These are the activations of a small neural network, seen along a few directions. Each row is one input.
In each table, some parts of the input vary, and every possible input appears once, in random order.
Descriptions start from the smaller parts, as in this example, which fits no table here: one of 3 separate values, together with either a single point or one of 11 places along a line or (one of 4 places along a line, together with one of 5 places around a ring).
Shared parts are said once, and a part with two or three values counts as separate values.
In the rows, zero is written as 128.

Other details of the inputs shift rows strongly along two fixed directions, in all tables alike. That doesn't count.

A family of inputs:
R1: [179 117 140 149 172 134  96  96 107 163 124]
R2: [164 102 146 100 161 146 100 157 145 112  88]
R3: [226 101 177 135 126 132 122 179 131 104  83]
R4: [140 162 121 112 122  85  94  80 123 120 107]
R5: [149  85 146 150 104 190 189 211 135 105 150]
R6: [125 117 123 146  86 129 165 187 160 108 179]
R7: [ 67 146 116 149  97 133 159 119 125 123 175]
R8: [177 102 117 139 131 124 128 142  97 126  90]
R9: [133 115  96 127 133  93 113  93  99 122 100]
R10: [ 64 146  89 116 104 122 145 131 155 113 184]
R11: [  4 188 142 119 136 175 133  60 130 162 160]
R12: [112 173 109 111 130  82  85  71 112 175  96]
R13: [108  98 140 139 114 169 177 187 144 119 156]
R14: [153 114 145 169 148 169 180 159 154 148 192]
R15: [101 145  85  98 146  79  93  64 110 123 103]
R16: [108 128 136 100 176 132  94  90 121 138  81]
R17: [154 111 147 113 166 150 108 121 112 121  78]
R18: [187 116 164 110 153 144 100 159 148 116  83]
R19: [217  70 134 136 141 112 130 186 112 101  88]
R20: [ 49 186 130 145 101 125 147  95 124 169 169]
R21: [ 70 152 122 160 143 143 146  76 125 192 201]
R22: [140 148 140 101 133 107  96 106 127 151  94]
R23: [153 109 189 150 114 200 170 215 169  97 157]
R24: [132 150 127 127 135 103 102  84  86 144  96]
R25: [ 68 144  94 133  98 146 167 123 133 113 175]
R26: [111  96 106 140  94 130 163 186 160 103 178]
R27: [142 148 116 115 128  99 102  86 110 104 107]
R28: [152 150 107 102 124  85  93 107 135 116 109]
R29: [192  73 109 131 139  91 113 154 121  91  91]
R30: [136 127 108 111 136  91  98 118 113 143 101]
R31: [134 140 149 115 138 125 106  87 100 138  92]
R32: [116 128 132 159  87 133 167 163 150 111 173]
R33: [ 57 140 123 116 111 147 144 132 150 151 163]
Each input here is: either one of 3 separate values or (one of 5 places along a line, together with one of 6 places around a ring).
Which of the alternatives is R1?
> one of 3 separate values
Start at R18 and move only the place on the line of 5, one step at a time. The first step leads to R22. Which rows follow, in order?
> R12, R6, R28

A family of inputs:
R34: [141 132 134 109 156 118  93  96 115 137  84]
R35: [126 118 128 145  98 144 165 175 146 109 168]
R36: [231  88 156 126 152 127 105 164 121 102  73]
R37: [ 97 141 136 128 131 147 135 119 133 142 141]
R38: [105 146 111 121 122 106 117 100 124 135 128]
R39: [132 107 119 156 103 141 170 174 138 114 176]
R40: [162 129 140 119 152 116  98 108 116 137  89]
R41: [ 76 149 138 141 116 160 157 129 142 148 174]
R42: [ 70 162 124 113 143 128 111  71 121 160 124]
R43: [138 136 113 112 135  92  97  95 114 128  96]
R44: [160 102 129 134 113 131 144 177 139  98 133]
R45: [108 135 111 115 126 111 118 110 125 126 120]
R46: [ 91 139 112 123 115 123 135 120 132 127 143]
R47: [156 108 141 150 132 149 147 155 127 130 142]
What is each input in this table made of?
> one of 2 separate values, together with either a single point or one of 6 places along a line
Changing only the choice among 2 separate values turns R47 into R39. The same change can be made to R40. Which row results?
> R38
Which other rows does R35 become when the choice among 2 separate values takes its other values? List them by row number.
> R41

A family of inputs:
R48: [156  95 150 138 109 160 154 205 151  98 141]
R49: [ 73 146 131 148 123 158 154 125 138 153 182]
R50: [ 59 149 128 127 109 156 149 134 150 135 167]
R51: [171  94 153 155 125 158 156 186 134 117 148]
R52: [125 142  97 109 122  72  90  79 112 120 106]
R53: [220  88 115 131 121  92 114 167 112  87  87]
R54: [131 152 135 120 150 102  93  69 107 155  91]
R55: [128 156 131 104 147 101  90  77 111 148  88]
R56: [127 140 114 108 157 111  89  72 105 150  93]
R57: [134 155 132 118 152 105  89  66 113 154  92]
R58: [221  79 141 121 152 125 112 167 122  86  75]
R59: [171 109 153 134 116 159 152 192 150 102 140]
R60: [ 64 137 122 131 123 147 154 121 135 135 156]
R61: [ 69 137 122 138 118 160 162 128 131 146 171]
R62: [ 71 142  96 138  96 115 160 132 148 134 183]
What is each input in this table made of?
> either one of 3 separate values or (one of 2 separate values, together with one of 6 places around a ring)
Start at R51 and move only the place on the ring of 6, one step at a time. The first step leads to R61. Which rows follow, in order?
> R60, R48, R55, R54
Which other rows does R59 become when the choice among 2 separate values takes its other values? List them by row number.
> R55
